These are the activations of a small network on made-up records, seen along a few directions, one row for each record.
After each row come some of the record's fields: G, K, L, C, E.
Other fields move the rows too, some of them a lot.
In the rows, zero is written as 500.
Random noise pushes rows far along 15 fixed directions. That doesn't count. These rows show it; they differ only by the noise:
441	580	465	316	431	460	556	365	576	470	455	260	581	539	506	425	512	460	478	336	474	524	542	366	532	580	458	589	459	645	720
565	547	354	326	625	783	476	431	443	555	595	735	584	444	567	464	668	526	409	506	312	266	611	493	538	513	439	633	511	655	688
680	492	702	559	558	548	618	606	470	641	562	536	389	375	401	708	426	402	433	560	593	404	275	561	611	394	765	425	723	215	316
597	648	446	268	547	399	584	497	560	540	453	294	510	545	484	398	563	569	535	374	644	563	453	465	588	527	377	633	583	584	758
386	570	447	456	380	555	601	647	504	560	351	460	333	331	293	553	565	523	438	376	571	399	567	532	357	342	458	396	535	414	557
389	430	634	556	517	557	377	455	677	389	824	360	590	536	573	470	450	258	494	501	288	437	395	628	586	406	355	625	362	359	617
475	386	422	531	605	449	468	617	454	384	502	423	414	562	457	540	374	458	404	397	725	490	578	601	492	437	298	494	519	423	539
369	495	408	421	409	645	469	760	467	323	314	749	502	254	369	642	577	612	584	396	389	365	618	711	386	273	348	508	346	499	534
420	561	605	500	426	580	382	415	567	587	595	559	487	413	512	321	608	552	511	547	357	435	370	535	420	484	618	503	645	503	598
505	551	464	504	438	262	673	642	640	597	416	462	454	618	363	669	364	522	612	559	638	431	358	600	491	417	472	434	426	446	490
449	558	703	560	456	515	641	388	424	554	391	372	376	624	584	545	431	255	673	558	458	382	562	301	513	452	557	451	682	508	500
319	410	476	580	329	375	493	537	493	558	679	572	490	685	493	472	340	400	517	582	457	304	527	570	484	524	406	414	396	437	655
451	337	328	672	513	788	490	495	285	675	425	412	415	492	387	567	512	545	486	614	490	286	526	313	359	589	539	422	652	401	276
408	415	284	587	678	590	521	430	538	527	486	300	330	637	504	498	471	382	467	481	613	393	591	396	354	484	241	489	474	520	426
578	383	468	462	523	528	393	588	244	537	508	777	421	449	625	395	492	467	301	535	477	281	493	600	525	642	581	372	680	443	455
447	343	610	510	376	437	610	449	432	454	443	549	347	548	680	441	558	355	423	363	419	507	653	375	496	670	754	281	481	535	343
675	557	459	537	510	492	511	640	572	720	363	373	670	599	416	524	660	682	556	767	310	387	232	609	531	575	582	546	622	489	427

417	560	243	396	613	554	536	392	443	476	386	535	311	331	433	605	250	512	732	396	835	457	432	300	335	410	264	551	430	518	361 => G is g2, K is k2, L is l2, C is c1, E is e2
470	585	453	548	597	419	476	381	647	611	590	759	476	571	403	592	352	529	343	615	626	393	422	630	392	407	606	440	541	598	573 => G is g1, K is k2, L is l1, C is c2, E is e1
623	529	639	606	540	484	527	630	396	500	447	467	577	763	523	482	591	613	691	697	493	600	642	547	625	448	402	597	672	512	636 => G is g2, K is k2, L is l2, C is c1, E is e1
485	628	529	436	532	549	421	427	563	508	534	640	505	422	469	372	621	673	477	468	537	600	531	548	432	431	552	563	601	633	677 => G is g2, K is k2, L is l2, C is c1, E is e1
457	430	637	601	393	464	443	560	682	411	499	433	672	464	312	557	497	704	320	414	520	663	489	653	478	415	725	479	564	488	559 => G is g1, K is k1, L is l1, C is c2, E is e2
305	607	463	384	188	490	374	394	522	571	436	372	649	287	321	464	421	571	519	501	319	425	230	466	402	608	642	502	425	467	567 => G is g1, K is k2, L is l2, C is c1, E is e1
455	411	431	559	622	428	428	417	534	486	518	605	431	525	576	546	301	295	233	522	530	297	422	587	410	532	539	368	490	515	347 => G is g1, K is k1, L is l2, C is c1, E is e1
493	457	415	462	407	611	474	701	349	566	438	382	280	269	444	381	646	526	539	441	501	470	408	490	433	525	377	416	550	227	349 => G is g1, K is k2, L is l2, C is c2, E is e1
722	478	488	525	758	412	545	591	349	536	338	208	381	661	591	428	583	476	457	493	756	613	540	466	579	581	389	523	761	485	443 => G is g1, K is k1, L is l2, C is c1, E is e2
375	349	445	546	324	640	572	427	449	506	642	462	587	464	413	675	372	501	664	474	430	460	508	307	530	566	586	522	284	401	411 => G is g1, K is k2, L is l2, C is c2, E is e2
421	595	268	515	552	633	594	486	584	566	343	287	584	590	314	664	508	507	489	551	467	365	631	426	386	382	244	588	394	620	598 => G is g1, K is k1, L is l2, C is c2, E is e2
512	453	534	483	410	568	233	483	389	551	628	420	681	484	598	301	561	543	603	683	210	418	196	561	585	711	505	613	572	391	518 => G is g1, K is k2, L is l2, C is c2, E is e1
446	478	488	449	370	490	694	640	473	452	486	678	427	409	399	675	502	662	836	380	647	605	594	452	514	382	524	501	315	471	468 => G is g2, K is k1, L is l2, C is c1, E is e1
477	469	274	520	455	583	659	517	574	599	278	268	438	486	339	569	674	778	729	442	581	652	502	280	345	563	515	488	387	559	282 => G is g1, K is k1, L is l1, C is c2, E is e2
282	632	611	435	228	388	521	301	520	606	539	593	423	473	477	308	492	650	751	451	564	593	467	330	377	536	706	449	562	630	700 => G is g1, K is k1, L is l2, C is c1, E is e1
471	411	464	531	438	396	675	482	529	508	592	589	458	545	411	731	270	438	430	434	663	482	531	442	538	500	623	389	328	438	405 => G is g1, K is k1, L is l2, C is c1, E is e1
485	337	435	564	453	712	561	469	496	512	653	717	561	388	443	692	421	597	602	500	457	437	499	387	510	498	651	511	351	433	309 => G is g2, K is k1, L is l2, C is c2, E is e2
628	418	383	536	505	347	645	597	624	607	496	577	479	667	535	525	626	664	584	596	485	589	430	526	521	649	607	407	310	540	276 => G is g2, K is k2, L is l2, C is c1, E is e1
399	483	340	518	505	481	425	694	495	497	476	476	396	430	484	517	497	383	594	578	411	313	349	685	409	423	192	482	317	329	402 => G is g1, K is k2, L is l2, C is c1, E is e1
575	526	600	585	663	559	484	566	707	396	496	846	458	321	473	615	574	651	504	490	566	626	495	687	406	233	621	500	493	557	345 => G is g2, K is k2, L is l1, C is c2, E is e2
553	547	528	483	517	634	587	527	339	526	316	365	365	314	461	547	499	365	394	409	576	450	582	341	472	441	490	433	680	401	390 => G is g2, K is k1, L is l2, C is c2, E is e2
463	441	364	571	590	577	610	235	595	552	541	527	396	504	407	626	330	569	447	421	772	599	554	225	358	519	643	434	462	586	304 => G is g2, K is k1, L is l1, C is c2, E is e2
808	466	562	554	664	602	630	765	603	630	598	268	534	442	357	691	781	566	468	552	465	645	297	648	697	454	612	589	479	213	292 => G is g1, K is k2, L is l1, C is c1, E is e1
348	380	485	675	498	646	546	530	568	544	597	542	356	616	480	549	585	513	706	572	440	421	589	499	389	382	435	457	438	437	441 => G is g1, K is k1, L is l2, C is c2, E is e2
331	649	636	441	331	382	420	324	472	430	292	570	547	443	439	549	242	419	449	496	497	419	438	483	396	463	660	417	620	629	601 => G is g1, K is k2, L is l2, C is c2, E is e1
554	717	604	399	363	420	793	473	570	709	433	345	576	663	560	591	630	358	864	653	235	400	426	342	647	526	531	568	379	561	585 => G is g1, K is k1, L is l1, C is c1, E is e2
398	622	648	481	398	435	382	437	669	524	798	731	640	440	444	455	402	522	500	570	425	482	364	686	525	355	561	576	448	485	768 => G is g2, K is k2, L is l2, C is c1, E is e2
480	679	523	591	482	404	403	652	490	601	316	585	467	435	324	498	420	586	472	691	593	399	380	702	349	304	406	432	708	448	550 => G is g2, K is k2, L is l2, C is c1, E is e2
575	509	489	560	569	385	464	454	404	504	230	308	601	571	422	629	298	519	406	559	668	526	405	444	484	583	617	495	691	574	386 => G is g2, K is k2, L is l2, C is c1, E is e1
482	455	396	457	426	502	492	615	443	484	450	597	480	440	511	415	616	605	458	445	469	494	582	534	453	552	454	443	436	525	486 => G is g2, K is k1, L is l2, C is c2, E is e1
489	600	593	488	413	299	644	456	469	554	360	697	474	679	520	592	409	467	564	584	529	456	600	485	503	509	657	382	518	661	570 => G is g1, K is k2, L is l1, C is c1, E is e1

Which values does each new row have?
486	295	358	818	503	525	520	701	318	631	289	507	356	700	497	534	579	526	451	736	459	365	640	505	331	596	474	255	558	433	158 => G is g2, K is k2, L is l2, C is c2, E is e1
264	500	468	502	319	456	249	535	656	313	386	263	605	320	497	292	591	490	446	420	216	572	379	629	326	517	351	500	297	498	459 => G is g2, K is k2, L is l2, C is c1, E is e1
452	476	534	614	440	476	473	365	497	502	392	365	630	643	530	561	346	386	494	652	360	437	477	387	482	586	549	469	514	558	398 => G is g2, K is k2, L is l2, C is c2, E is e2
603	567	333	256	540	506	571	613	377	506	346	207	470	395	501	487	600	488	627	373	549	500	383	430	596	596	286	626	453	424	509 => G is g1, K is k1, L is l2, C is c1, E is e1
573	627	417	192	517	362	400	509	366	400	249	673	513	333	636	511	338	414	573	488	459	319	237	598	548	590	427	522	518	558	465 => G is g1, K is k2, L is l2, C is c2, E is e1
635	364	470	397	457	229	390	600	447	404	562	427	692	600	598	417	395	583	420	457	554	617	328	639	697	765	523	535	440	460	523 => G is g1, K is k2, L is l1, C is c2, E is e2
643	620	450	380	547	606	525	521	486	588	456	278	532	299	320	565	486	536	402	454	610	516	333	437	558	468	476	598	643	358	502 => G is g2, K is k2, L is l1, C is c2, E is e1
417	440	352	283	196	332	543	563	481	451	392	704	557	353	569	406	562	499	191	304	291	411	590	543	466	748	667	274	215	613	478 => G is g2, K is k1, L is l2, C is c2, E is e1
460	504	557	535	510	406	443	557	390	441	405	582	374	464	632	524	424	326	724	606	440	409	350	573	483	495	432	453	459	401	321 => G is g1, K is k2, L is l1, C is c1, E is e1
532	324	421	530	502	537	576	252	386	480	551	411	613	640	682	575	307	381	629	509	475	500	540	127	603	778	583	537	377	598	290 => G is g2, K is k2, L is l1, C is c2, E is e2
407	565	315	382	412	613	641	418	484	575	428	374	515	325	314	605	504	541	438	306	589	498	604	283	419	516	523	514	371	546	532 => G is g2, K is k1, L is l1, C is c1, E is e2
514	567	656	511	495	467	518	333	599	613	786	493	458	513	525	461	401	344	448	545	519	495	368	450	582	482	615	506	558	398	577 => G is g2, K is k2, L is l2, C is c1, E is e1
458	558	288	419	582	618	436	337	335	684	458	602	361	405	500	396	532	519	415	509	585	336	473	363	349	625	536	450	618	591	485 => G is g1, K is k2, L is l1, C is c1, E is e2
539	505	534	548	647	416	446	420	647	394	527	407	611	719	637	415	564	444	416	540	415	609	589	567	539	516	397	573	455	668	579 => G is g2, K is k1, L is l1, C is c1, E is e1
513	628	594	367	333	571	508	532	350	623	429	581	372	180	428	352	607	617	505	409	550	503	411	418	458	492	694	429	738	406	531 => G is g2, K is k1, L is l2, C is c1, E is e1
